A small network was shown many inputs. Here are its activations along a few directions, one row for each input.
In each table, some parts of the input vary, and every possible input appears once, in random order.
A made-up example of a description, with smaller parts first: one of 2 separate values, together with either a single point or one of 11 places along a line or (one of 4 places along a line, together with one of 5 places around a ring).
Shared parts are said once, and a part with two or three values counts as separate values.

Other details of the inputs shift rows strongly along three fixed directions, in all tables alike. That doesn't count.

Table:
R1: 33, 14, -50, -12, 11, 16, -14, 8, -8, 46, -22, 43, 45
R2: -12, 10, 25, 15, 8, -42, -1, -1, 15, 3, 6, 20, -2
R3: 7, 48, -6, -11, -34, -18, -24, -2, -29, 20, 3, -15, 83
R4: 35, 36, 10, 2, 21, -55, 12, 42, -41, -34, -39, 33, 47
R5: 43, 15, -43, -34, -6, 33, -32, -7, 17, 25, 24, -28, 60
R6: -42, -1, 73, 33, -27, -35, 11, 5, -40, -15, 7, -8, -6
R7: -23, 34, 53, 20, 22, 0, 31, 15, -28, -24, -53, 52, -41
R8: -46, -13, 45, 12, -16, -1, 33, -4, 2, -21, 10, -19, -59
R9: -19, -26, -21, -20, 31, 32, -20, -29, 18, 13, 86, -27, -3
R10: -28, 28, 76, 14, -28, -33, 17, -8, -24, -4, -16, -26, -23
R11: -37, -35, 29, 22, -12, 15, 30, 4, -18, 9, -12, -23, -59
R12: 12, 29, -13, -21, 57, 1, 9, -3, 13, 0, -7, 24, 69
R13: 17, -28, -10, -18, 25, -17, -13, 21, 7, -22, 39, 41, -60
R14: -6, 38, 27, -4, 11, -21, 9, 17, -33, 39, -55, 35, 34
R15: 21, -2, -46, -11, 62, 8, 18, -13, 62, -7, 11, 17, 18
R16: -6, -27, -30, -12, 36, 25, 35, -23, 73, -5, 31, 24, -77
R17: -16, -35, 13, 35, -21, -6, 2, -5, -2, -49, -25, -31, -48
R18: 3, 14, 10, -11, -7, 16, -18, 18, -13, -10, -36, 22, 0
R19: 22, -1, 9, 8, 0, -6, -1, -10, -9, -25, -34, 11, 12
R20: 39, 6, -46, -40, 18, 14, -12, -17, 54, 17, 12, 49, -3
R21: -44, -33, 23, 9, -20, 48, 15, -5, -7, -20, 44, -91, -42
R22: -18, -39, -8, -27, 56, 32, -6, -20, 49, -5, 47, 47, -76
R23: -1, -7, -5, 29, -75, -13, -15, 4, -53, 36, -5, -88, 50
R24: 18, 12, -30, -4, 45, -13, 23, 11, 39, 33, -50, 74, -16
R25: 6, 31, 31, -6, 14, 5, 15, 0, -1, 2, -23, 6, -1
R26: 32, -25, -62, -12, 34, 29, 8, -2, 37, -21, 5, 43, 29
R27: 16, 44, 40, 11, 25, -38, 23, -4, -19, -11, -46, 26, 54
R28: -42, -49, 23, 22, -6, 32, 24, -20, -9, -39, 44, -94, -28
R29: 12, 37, -7, -9, -43, -26, -10, 8, -16, 18, -1, -9, 91
R30: -7, 14, 29, 23, -25, -43, 10, 11, 9, -22, -61, 54, -55
R31: -22, 32, 23, -5, 15, -8, 18, -9, -2, 1, -1, 18, -5
R32: -19, -20, -15, -38, 49, 42, 14, -22, 63, -5, 30, 32, -81
R33: -22, -47, -12, 18, 1, 27, 27, -12, 13, 17, 12, -37, -72
R34: -9, -10, 4, 18, -74, 1, -19, 10, -61, 34, 2, -84, 59
R35: 21, 15, -20, -31, 1, -20, -4, 24, 2, -6, 34, -7, -7
R36: 22, -1, -50, -29, 14, 27, -32, -11, 9, 2, 26, -32, 82
R37: -24, -31, 20, 29, -8, 18, 2, -10, -31, -53, -16, -17, -44
R38: -27, -20, 61, 12, 0, -15, -3, -18, -4, -10, 21, -6, -60
R39: 12, 26, 10, -2, -18, -18, -13, 23, -40, 33, -67, 47, 32
R40: 8, 29, 5, 1, -25, -27, -44, -1, -41, 19, 21, 1, 87
R41: 10, 31, -13, -11, 40, -26, 29, 3, 60, 4, -26, 79, -20
R42: 0, -16, -41, -11, 19, 45, 12, -12, 39, 7, 51, -54, -1
R43: 15, 20, -44, -47, -8, 16, -36, -9, 21, 30, 36, -17, 64
R44: 7, 27, 10, -15, -24, -30, -52, 3, -32, 22, 12, 4, 88
R45: 19, -24, -37, 16, 1, 6, 6, -11, 13, -25, -1, -11, 18
R46: 7, -54, -39, -5, 17, 13, -23, -15, 63, -11, 33, 43, -76
R47: 49, -17, -60, -28, 18, 31, -13, -9, 33, 45, -8, 42, -7
R48: 2, 15, 26, 28, -19, -20, 7, 24, -7, -29, -76, 48, -46
R49: 8, -22, -8, 22, 2, 17, 19, 10, 19, -34, -43, 55, -86
R50: -7, -17, -26, 2, -59, 6, -18, -19, 8, 8, 57, -95, 25
R51: -36, -2, 65, 44, -27, -48, 10, 0, -32, -12, 3, -20, -15
R52: 24, 24, -5, 19, -27, -41, -5, 22, -17, 30, -73, 39, 30
R53: -25, 5, 64, 25, -31, -17, 14, 0, -51, 22, -37, -39, -27
R54: 10, -10, 1, 21, -18, -32, -12, 2, -1, -3, -1, 39, 2
R55: -8, 2, -17, -6, 22, 27, 9, -8, -10, 40, 7, -5, 0
R56: 28, 2, -53, -25, -11, 36, -19, 10, 15, 14, 29, -24, 73
R57: -21, -54, 25, 7, -43, 14, -41, -29, -11, -9, 55, -63, -56
R58: -5, 15, 48, 14, -34, -28, 0, 50, -66, -37, -20, -38, -28
R59: 26, 17, -53, -26, 0, 43, -32, 0, 3, 18, 31, -25, 67
R60: 11, 19, -13, -2, 78, 5, 32, -1, 21, -23, -30, 84, 10
R61: -11, -7, -26, -39, 33, 64, -10, -10, 30, 11, 51, -44, 0
R62: 4, 56, 25, 11, 9, -36, 18, 21, -2, 1, -52, 27, 36
R63: -14, -24, -12, 16, -8, 14, 14, -26, 2, -12, 59, -116, 40
R64: 0, -16, 11, 11, -19, -17, -16, 7, -9, -8, 6, 43, 7
R65: -3, -33, 11, 6, -19, -9, 4, 34, -43, -5, -10, -26, -81
Each input here is: one of 5 separate values, together with either a single point or (one of 2 separate values, together with one of 6 places around a ring).
Question: The inputs of R19 and R47 match in every part but the choice among 5 separate values. If R27 is changed in the same way as R19 into R47, which row does it become?
Answer: R53
Question: Which other rows agree with R46 in the choice among 5 separate values? List them by row number.
Answer: R2, R6, R9, R13, R22, R38, R40, R44, R51, R54, R57, R64
Question: Change only the choice among 2 separate values in R59. List by row number the other rows that result.
Answer: R7
Question: Change only the choice among 5 separate values in R14. List by row number the other rows that result.
Answer: R12, R22, R32, R61

Table:
R66: 20, 22, -2, -1, -2, -26, -7, 14, -8, 11, -31, 49, 28
R67: -11, -12, 17, 10, -32, -7, -16, 2, -22, -3, 5, -24, -15
R68: 9, 36, 9, -1, 19, -22, 14, 8, -2, 6, -26, 37, 40
R69: -26, -31, 30, 12, 20, 8, 20, -6, 18, -36, -5, 37, -105
R70: 6, 8, -8, 1, -20, 1, -10, 4, -17, 16, -5, -26, 34
R71: 5, 44, 23, 2, 0, -37, 2, 8, -18, 9, -14, 13, 63
R72: -13, 11, 37, 24, -41, -19, 0, 12, -48, -1, -36, -28, 6
R73: 7, -12, -30, -12, -18, 19, -21, -7, 1, 21, 35, -52, 30
R74: 10, -12, -30, -14, -14, 15, -23, -7, 7, 18, 34, -35, 22
R75: 10, -20, -40, -12, 22, 29, 1, -13, 32, -14, 40, -28, 9
R76: 11, 33, 7, -4, 26, -25, 14, 7, 6, 3, -25, 56, 28
R77: 27, -14, -52, -22, 31, 28, -1, -2, 41, 13, 2, 44, -16
R78: 16, 12, -20, -15, 44, 3, 15, -1, 33, 4, -5, 54, 3
R79: 15, 13, -20, -14, 44, 10, 20, 0, 29, 5, -13, 47, 5
R80: -2, -38, -20, 6, -24, 25, -12, -6, -1, -16, 23, -54, -21
R81: -4, -34, -18, -4, -5, 26, -7, -6, 14, -2, 17, -13, -47
R82: -12, -4, 25, 17, -35, -12, -8, 5, -30, -3, -13, -22, -11
R83: -25, 11, 45, 22, -11, -13, 18, 3, -28, -14, -24, -17, -12
R84: 4, -31, -23, -9, 4, 22, -10, -6, 23, -2, 17, 11, -46
R85: 8, 27, -1, -5, 23, -10, 13, 4, 6, 7, -15, 26, 32
R86: -32, -5, 63, 28, -3, -23, 20, 4, -19, -34, -32, 28, -71
R87: -24, -9, 26, 9, -5, 2, 7, -6, -7, -13, 11, -28, -27
R88: 11, -15, -35, -14, -3, 24, -13, -6, 14, 16, 22, -19, 9
R89: -10, 20, 15, -3, -21, -18, -16, -6, -21, 10, 37, -56, 62
Question: The inputs of R68 and R88 match in every part but one. If R69 is changed in the same way as R68 into R88, which row does it become?
Answer: R84
Question: Describe the family of inputs behind these rows.
Answer: one of 2 separate values, together with either a single point or one of 11 places along a line
Question: Change only the choice among 2 separate values in R71. List by row number the other rows that result.
Answer: R74
Question: Change only the choice among 2 separate values in R77. List by row number the other rows that result.
Answer: R85
